A small network was trained on invented records. Each row is its activation on one of them, seen along a few directions.
After each row come some of the record's fields: LAKUF, SUT, BEPOR, GOGO, NEVU, ZEVUF.
Not every record has every field; a missing one is left out.
Other fields move the rows too, some of them a lot.
Strong random noise was added to every row along 12 fixed directions; ignore it. To show where, here is one row again and again, with new noise each time:
[ 225 -251   -2   45  264 -475 -185    3   67  357   78  105  -88  160
  -28 -295  114  -28   21   31 -519   28  286 -236   58  131  -18  -10
   -7]
[-129  256  321 -136  -63  255 -113   80 -307 -108 -205  230   76  189
  -65  319  590 -336 -310   28  215   73  -90  140 -136   93  -14  313
 -118]
[  18 -118 -250  459 -209 -185  -26 -308  162 -386   64  -96 -273 -128
 -265   88  187   21  -22   10  794   82  486  103 -143  138   60  176
  -24]
[-463 -207 -132  116  -68 -110 -189 -274 -256  378  -73 -320  -35  -19
 -129  -21 -470 -351 -141   86  134 -146  110  -97 -305  322  130   87
 -380]
[ 480  -44 -185 -215  238    1 -243  526 -226  527 -296   79  -60   79
  380  231 -345  356  197 -226 -642  -84 -389 -170  417 -130 -263 -600
  -34]
[ 493  -77  185  154  171 -422  282  285  -99  210  190  -26 -118 -224
 -293  -24  -49  404  282  193  -97  -86  515   66 -271 -314    9  102
  245]
[ 213 -126 -490 -236  -99  -97 -398  -35  187  123   26  -40 -105  397
 -166  -72  233  276  -36    8  -40  333  204   21    7  -64    9 -453
  231]
[-185   63 -106 -466  -97  -19 -431  -10 -171  480  -45    0   89  517
 -283 -163  204 -101 -280  191 -389  161  163  -18 -224   64   48 -118
   15]
[-127  -32  137  -40  -21   72  189  -69  168   -3  273   83  110   17
  -48  354  -81 -132  -84  149  412  -29  -64   57  110  -71  -53  447
  203]
[-332 -285 -246  -12 -199  292  -89  -92  -81 -437 -379 -300  -44  102
  467  187  134 -261 -239 -357  250  324 -530  -35  186  370  326 -453
 -499]
[-329  162 -119  273  -23   19 -317 -212   56   88  -71   51   19  103
 -182 -208   88   25  302  -82 -320   50 -148 -142  -57  -60 -581   12
 -122]
[ -89 -110 -358    3   92   88  -65 -238   58 -219 -127 -148  121  200
  407  138  172 -359   -6 -268  286  321 -165   39   47  154   18 -243
   12]
[ 104   81 -151  363 -111  144   16   40  263 -176 -368 -229 -301 -228
  641  280 -229 -550  -16   60  454  -29 -127 -152  251   38  107 -300
 -545]
[-308 -380 -244    8 -295  103   34  -74 -138  -44   67 -437  -77 -124
 -310  218 -415  382   20  -20  431   87 -143  124 -248    8  232 -201
 -105]

[-176  -95 -178  118  -72    1 -598 -287  319  435  118  -83 -152  -51
 -374  -75 -188 -186   77  351  185  -79  -23 -151 -301 -119 -176  -49
 -167]
(LAKUF sadu; BEPOR tud; GOGO debi; NEVU dofo; ZEVUF tofet)
[ 153 -204  463 -225  -41  224 -152  306  -98 -105  -99  210 -195  -69
   -5  362  452  -62 -359   61  191   19 -300    4  -32   32  347  -38
 -312]
(LAKUF sadu; BEPOR tud; GOGO debi; NEVU gefu; ZEVUF siluk)
[  24  250 -285  107  -57   74 -185 -301  390  -67   85 -196  -58  179
 -190 -220  306 -161  263  262  158  277  301  129 -455 -341 -118 -188
  175]
(LAKUF bukav; SUT barud; BEPOR tud; GOGO debi; NEVU fel; ZEVUF pegir)
[ 202 -218  137  119  207  -55 -343  128 -570   42 -155  344 -142 -163
 -355  447  242  283 -184 -336  456 -197    1  125 -156  292  -53  236
   -1]
(LAKUF bukav; BEPOR dise; GOGO tizol; NEVU dofo; ZEVUF nase)
[  48   30   39 -181  423  214  450  -45 -135  203  164 -291  371    9
  497  351 -447 -410  209  135  109   52 -329  121 -349 -262  148 -104
  321]
(LAKUF sadu; BEPOR dise; GOGO sivem; NEVU fel; ZEVUF pegir)
[ 428  248  -48   47   11  -86  220  288 -467   -8  -64  129  -64 -144
 -256  371 -219  601   55  -24  241 -292  267  311  -63  -94  -73  135
  299]
(LAKUF bukav; SUT budo; BEPOR dise; GOGO tizol; NEVU dofo; ZEVUF nase)
[ 144 -465  -54   17   90 -211 -211 -143  -32   96  194 -138 -119    1
 -366  -70  137   45  -65   35  264  146  245  118 -447   77  365  -89
  104]
(LAKUF sadu; SUT barud; BEPOR dise; GOGO sivem; NEVU fel; ZEVUF pegir)
[ 271  317 -164   34 -109  -68  113  370 -480  105 -293  -81  -93 -174
   95  137 -279  246  -23  -85   23 -246  372   95   82  125   67 -199
 -106]
(LAKUF pive; BEPOR zetim; GOGO debi; NEVU fel; ZEVUF tofet)
[-165  -81   93 -116  -49    9  233  141 -527   60  -35 -280   13 -129
 -240   14 -181  168  -49   56  -54  -41    0  109 -506  119  372  -96
 -151]
(LAKUF sadu; BEPOR mak; GOGO debi; NEVU fel; ZEVUF siluk)
[-266 -110  166  134   27  139   25  -77    6 -163   36   37   92  -20
   -7   16   58  128  159 -203    3  -13 -369  -46   24    9 -183   96
  -94]
(LAKUF sadu; BEPOR gepa; GOGO tizol; NEVU gefu; ZEVUF tedos)
[   4  480   37  282  -89 -113  -71   -7   21  184 -221  125  -98  -46
   88 -114  -97 -350  -50  120   56 -275  421  -98   99   10 -322  285
 -291]
(LAKUF bukav; SUT budo; BEPOR dise; GOGO tizol; NEVU dofo; ZEVUF nase)
[ 301   51 -286    3 -157 -137  211  246  167 -257 -104  -70 -101  -30
  356 -116  -37  310   12 -173  -99  136  169  -22  546  -71   17 -339
   49]
(LAKUF bukav; SUT barud; BEPOR tud; GOGO debi; NEVU dofo; ZEVUF tofet)
[ 277  268 -105   -9   60 -162   79  347 -485  413 -333 -172   48  -12
  156  -53 -301  149  118 -162 -367 -154  280   37  -50  -18 -117 -281
 -100]
(LAKUF sadu; SUT barud; BEPOR dise; GOGO sivem; NEVU fel; ZEVUF siluk)
[-145   22   35 -217 -352   68  347  212 -251 -231  -47 -261   50  -53
  -80 -119  -64  447  -71  -31  -69    4  119  147  -52  -71  312 -218
   -4]
(LAKUF pive; BEPOR tud; GOGO debi; NEVU gefu; ZEVUF siluk)
[-135 -279 -442   35   95 -335  303 -176  337  279  266 -620  213   41
  311 -455 -765   90  466    2 -466  190   63 -169  -29 -190   23 -424
  138]
(LAKUF sadu; SUT barud; BEPOR dise; GOGO sivem; NEVU fel; ZEVUF siluk)
[ 170  -82  482 -149  345  -21  201  238 -237  322   67  170   61 -268
   25  110  -99 -302   30  235 -227 -192 -101  -81 -303  -94  193  234
   54]
(LAKUF sadu; BEPOR mak; GOGO debi; NEVU fel; ZEVUF siluk)
[ -11   13  198 -429  153  -82  -48   -5 -129  226  391  369  336  472
 -320  160  322  278 -172 -119 -243   22   52  127  196  -10 -219  488
  486]
(LAKUF bukav; BEPOR tud; GOGO debi; NEVU fel; ZEVUF pegir)
[ 223   72 -327  416   30  -64   14  -43  -62 -155 -187 -149 -120 -206
  117   98 -143  159  255 -154  293  -45  187   62   21   -6 -203 -170
  -82]
(LAKUF sadu; SUT barud; BEPOR tud; GOGO debi; NEVU dofo; ZEVUF tofet)
[ -16 -177 -116 -313  158   65   95   22 -344  140  134 -190  347  128
 -166  217  -39  280  105 -215  179  214 -106  307 -312 -174   41  -49
  271]
(LAKUF bukav; SUT budo; BEPOR tud; GOGO debi; NEVU dofo; ZEVUF tofet)
[ 244  135 -339  392  120 -384 -434  -85  -13  441 -164  219 -278  -29
   44 -199 -321  -42  108  -75 -227 -399  478 -254  278  231 -482  -27
 -134]
(LAKUF sadu; BEPOR tud; GOGO debi; NEVU gefu; ZEVUF siluk)
[ -58 -660   87  254  -14 -168 -156 -202  213   84  424  -64 -255 -181
 -699   98 -194  459   85  225  397  -86   20  -30 -324  -11  139  262
  -32]
(LAKUF sadu; SUT budo; BEPOR gepa; GOGO tizol; NEVU gefu; ZEVUF tedos)
[ -14  661  263   65  -38   81  -89   76  201  228  -38  315  127  110
  -17    3  103 -275  115  212 -137 -215   49  -36  142 -345 -667  403
  -29]
(LAKUF bukav; SUT budo; BEPOR dise; GOGO tizol; NEVU dofo; ZEVUF nase)
[-491  -87  441  159 -220  -50  418   53 -589 -386   -6 -236  124 -266
 -500 -214  144  441    3 -144 -248  -31   21  169 -414  154  227  352
 -344]
(LAKUF bukav; BEPOR tud; GOGO debi; NEVU dofo; ZEVUF tofet)
[-736 -415  260  -88   57  183  304 -154 -373   65   34 -329  262  -99
  112   22 -537 -181 -164 -103 -235  -21 -705  -84  -79  372  344  125
 -427]
(LAKUF bukav; SUT budo; BEPOR zetim; GOGO sivem; NEVU dofo; ZEVUF tofet)
[-421  336  -32 -336 -263  265   29  -42   51  369  157 -150  219  138
  -81  169 -486 -383 -159  280  331 -120   46  132 -129 -253 -111  246
  116]
(LAKUF bukav; SUT barud; BEPOR dise; GOGO tizol; NEVU fel; ZEVUF tedos)
[-273 -545  211 -281  320  123 -346 -213 -396  404   -5  -37   37   70
 -189  187  -35 -312 -334  146 -149  -57 -503  -44 -503  394  442   56
 -156]
(LAKUF pive; SUT barud; BEPOR tud; GOGO debi; NEVU dofo; ZEVUF tofet)
[ 547  -56  125 -316  -78  -64  119  460   29  320  253   86 -111   51
 -280  472 -110  517 -142  208  298  -71  276  159  127 -344  185   -8
  275]
(LAKUF sadu; BEPOR mak; GOGO debi; NEVU fel; ZEVUF siluk)
[-117  314   78    3  -53  158 -113 -188  -34   36  121  104   98  195
 -386  241  332 -185  -42  282  475   77  293  195 -452 -198 -118  357
  177]
(LAKUF sadu; BEPOR mak; GOGO debi; NEVU fel; ZEVUF siluk)
[ 302 -483 -172   22 -172 -127 -166  -28  361 -384  193  148 -332  140
 -167  186  316  528 -258  -64  369  127   83  -52  520  226  341  -82
   70]
(LAKUF pive; BEPOR tud; GOGO debi; NEVU fel; ZEVUF pegir)
[ 151   69   87 -129  -13  296  -39  201 -265  -85 -163  129    6   70
   31  485  212   65 -220  -46  261  -38 -171  186   77   94  157   39
   -5]
(LAKUF pive; SUT budo; BEPOR tud; GOGO debi; NEVU fel; ZEVUF pegir)
[-130 -267  206  246 -148 -242  217   36  180 -423 -141 -322 -202 -204
  248 -502  207  -85  -46 -117 -209  254   75 -206   43  118  458 -308
 -617]
(LAKUF bukav; BEPOR tud; GOGO sivem; NEVU dofo; ZEVUF pegir)
[-192 -179 -339 -145 -235   90 -435  -22  -79  271 -163 -158 -102   73
 -158 -146 -333  210  -79  -86 -160  -52 -211 -130  112  124  -37 -418
 -290]
(LAKUF sadu; SUT budo; BEPOR tud; GOGO debi; NEVU dofo; ZEVUF tofet)
[  68  149 -136  111 -402   -2  -41  364 -310   17 -388 -253 -299 -112
 -127   77 -444  521 -138   32 -101 -265  180   49  122   95  145 -331
 -443]
(LAKUF pive; SUT barud; BEPOR dise; GOGO tizol; NEVU dofo; ZEVUF nase)
[ 214 -112  206   10   63  -99   -5  266 -444    8 -161   75  -84 -217
 -177 -138  167  369   52 -123 -354  -83   40   32 -180    8   49  -79
  -52]
(LAKUF sadu; SUT barud; BEPOR tud; GOGO debi; NEVU dofo; ZEVUF tofet)
[ -76  231   98 -122  108  128 -126  126 -387  216 -271  214  106  -34
  139  -44 -126 -122   52  -89 -448 -111 -351  -71   78   48 -214  -98
 -102]
(LAKUF bukav; SUT budo; BEPOR mak; GOGO sivem; NEVU dofo; ZEVUF siluk)
[-461 -132  -15  365 -120  -33 -129 -408  -39  -14   92 -211 -163  -75
 -281  -38 -320  -55  -79   84  132 -160  -98  -96 -175  236   71  195
 -315]
(LAKUF bukav; BEPOR dise; GOGO sivem; NEVU fel; ZEVUF pegir)
[-122   72  343  141   14  243  146  163 -300 -297 -289   -3   10 -300
  169   32  174 -131  105 -227  -24   45 -341   57 -109  -27   -1  -41
 -296]
(LAKUF bukav; SUT barud; BEPOR zetim; GOGO sivem; NEVU dofo; ZEVUF tofet)
[ -61 -549 -391  376  218 -233 -761 -442  -51  223  -87    0 -252   12
 -199  -38  -93  -33   48 -312   56  -39 -105 -207  -35  506 -129 -128
 -271]
(LAKUF bukav; SUT barud; BEPOR dise; GOGO sivem; NEVU fel; ZEVUF pegir)
[ -61   76  -35   92  -60   58 -398 -220  494  318   33 -211 -251    5
  -89 -164  -20 -599   22  583  272  109  208 -115 -439 -276   84 -121
 -208]
(LAKUF bukav; SUT barud; BEPOR zetim; GOGO sivem; NEVU dofo; ZEVUF tofet)
[-227  -44  286 -237  111  267  -63 -100  119 -286  184  196  320  250
 -208  -23  724  -63   37 -104  -42  414 -433  189 -307 -227 -148  113
  273]
(LAKUF sadu; SUT barud; BEPOR dise; GOGO tizol; NEVU dofo; ZEVUF nase)
[ 334  124  148   24  368 -121  223  225 -196  186 -173   19  131  -58
  486   41   99 -307   70 -112 -176  -18   86    0   37  -65  -46   20
  -12]
(LAKUF bukav; SUT barud; BEPOR tud; GOGO debi; NEVU dofo; ZEVUF tofet)
[ -30  463  271   20   25  -68  545   27  532   -8  306  -15  255   -9
  366 -299 -163 -476  225  356 -291  -14  232  -69  197 -413 -184  295
  241]
(LAKUF sadu; SUT barud; BEPOR dise; GOGO sivem; NEVU fel; ZEVUF pegir)

Which values does each new row have?
[ 143 -324  -34   -5  126   10  192 -122  569 -381  257   82   12    8
  441  244  211 -230  -98 -133  510  256 -200   -8  471   13   99  133
  183]
(LAKUF bukav; SUT barud; BEPOR tud; GOGO debi; NEVU dofo; ZEVUF tofet)
[  93  355 -163  163   84  104 -433 -150 -407  339 -378  219 -125   34
   25  473 -146 -438 -232  -10  457 -434  221   56  -40  399 -234  283
  -79]
(LAKUF pive; SUT barud; BEPOR dise; GOGO sivem; NEVU fel; ZEVUF siluk)
[ -93 -133 -213   -2   68  141 -131 -282  213 -166  160 -186  120  128
 -194   17  252   90  257    7  150  363 -184  150 -360 -259 -117 -176
  207]
(LAKUF bukav; SUT barud; BEPOR tud; GOGO debi; NEVU dofo; ZEVUF tofet)
[-175  236   23   36  269 -111  200 -122 -399  257  -64 -150  398   37
  121 -203  -73 -273  304 -172 -332    9  127   85 -403  -26 -284   97
  157]
(LAKUF sadu; SUT barud; BEPOR dise; GOGO sivem; NEVU fel; ZEVUF siluk)
[ 268 -300 -187 -482  166   17 -319  264 -342  473   88  121   67  239
 -246  263 -115  580  -29 -104 -284   10 -182  110  -19  -37  -48 -263
  331]
(LAKUF sadu; SUT barud; BEPOR tud; GOGO debi; NEVU gefu; ZEVUF siluk)
[ 126   15 -105 -289  -41  220 -134  139  243  -90   70   81  107  325
  -85   21  300  414  110  -19 -282  316 -350   33  198 -295  -90 -284
  249]
(LAKUF bukav; SUT budo; BEPOR dise; GOGO sivem; NEVU fel; ZEVUF pegir)
[-291  354   -7   46  116  258  181  -86   31  -23    8  -29  322   97
  282  108 -126 -164  304 -169 -196   -2 -392   21  189 -189 -550  176
   82]
(LAKUF bukav; SUT barud; BEPOR tud; GOGO debi; NEVU fel; ZEVUF pegir)
[ 174  308  189  162    6 -131  211  181 -282   -5 -138 -170  -26 -100
  -84 -158  143  -38  127   84  -53  -22  439  135 -385 -157  -17   23
  -71]
(LAKUF sadu; SUT barud; BEPOR dise; GOGO sivem; NEVU fel; ZEVUF pegir)
[ 169  485 -131 -182    1   86 -175  157 -109  213 -220   -5   32   41
  -64  -32   80   10  138  202 -194    0  186   96 -243 -312 -169 -255
  110]
(LAKUF bukav; BEPOR tud; GOGO debi; NEVU dofo; ZEVUF tofet)
[  27  148 -388   57  127  -41 -410 -120 -394  451 -228  -27   26   -6
   47   47 -370  -53  214 -234   34 -208  143   14 -178    4 -431 -259
  -21]
(LAKUF sadu; BEPOR tud; GOGO debi; NEVU gefu; ZEVUF siluk)
[-353  330 -272   -7 -613   57  124 -151  279 -389 -147 -192 -134   85
  151 -402   14 -290 -252  204   75  116  400  -66  157  113  238 -129
 -162]
(LAKUF sadu; SUT barud; BEPOR mak; GOGO debi; NEVU fel; ZEVUF siluk)
[-217 -122  -47 -232 -119  -32 -299  -92 -403  -16 -174  195   12  252
 -106  -55  263 -138 -491 -242  -89   -1   55  -42  110  585  165  132
  -65]
(LAKUF sadu; SUT barud; BEPOR dise; GOGO sivem; NEVU fel; ZEVUF siluk)
[-440  275  247  147   39  186  -45 -352  118  -79   92  143  123  141
 -134   -7  255 -457   15  187   33  -25 -268   -3 -128   -1 -261  474
 -117]
(LAKUF bukav; SUT budo; BEPOR tud; GOGO debi; NEVU fel; ZEVUF pegir)
[-175   42  -84  118 -188   89 -217 -170   34 -265 -194 -106  -77  106
 -133  -60  426  -99  -96  -23  321  267   92  112 -237   76   74  -92
 -191]
(LAKUF bukav; SUT barud; BEPOR dise; GOGO sivem; NEVU dofo; ZEVUF nase)
[-403 -181 -224  230  -26 -221  106 -360 -466 -127 -143 -267   36   -7
   59 -164 -232 -158 -152 -348   44 -144  266    2  -31  672  161  211
 -286]
(LAKUF bukav; SUT barud; BEPOR tud; GOGO debi; NEVU fel; ZEVUF pegir)
[-265 -172   12  -44 -160  168 -210  -20 -110  288   13 -118  -65  -27
 -119  209 -452    8 -158  102   75 -196 -278  -74   41  175   83   69
 -243]
(LAKUF sadu; SUT barud; BEPOR dise; GOGO sivem; NEVU fel; ZEVUF pegir)
[  11   71 -357 -231   39   60 -262 -266  473   20  125   87   73  423
  235  -38   62 -291 -175  120  -95  125  -21 -128  324  144   36  -72
  275]
(LAKUF pive; BEPOR dise; GOGO sivem; NEVU fel; ZEVUF pegir)
[ 481  215 -137  -20  483  -76   39  -63  208  110  194  275  274  164
  160  157  221  -63  383  -78   99  137  132  168  -96 -359 -525   98
  666]
(LAKUF sadu; SUT barud; BEPOR dise; GOGO tizol; NEVU dofo; ZEVUF nase)
[ 167  446 -267 -370  -30  139  219  181 -114   68   26  -95  256  -46
   99  -87 -172  131  290  -20   -3  143  210  239 -164 -446 -182 -335
  564]
(LAKUF bukav; BEPOR zetim; GOGO sivem; NEVU dofo; ZEVUF tofet)
[ -25 -384  190 -346  -85   -9  335  257 -178   37  185 -397  136 -214
 -275   72 -193  392   20   43  188  153  -99  232 -501 -255  466 -229
   46]
(LAKUF sadu; BEPOR dise; GOGO tizol; NEVU dofo; ZEVUF nase)
[ 188   -6  187   55  387  -42  282  114 -135   15   32  154  194 -194
  377  126  -50 -155  257 -160 -170  -92 -169    9   68  -96 -225  147
  181]
(LAKUF sadu; SUT barud; BEPOR tud; GOGO debi; NEVU gefu; ZEVUF siluk)
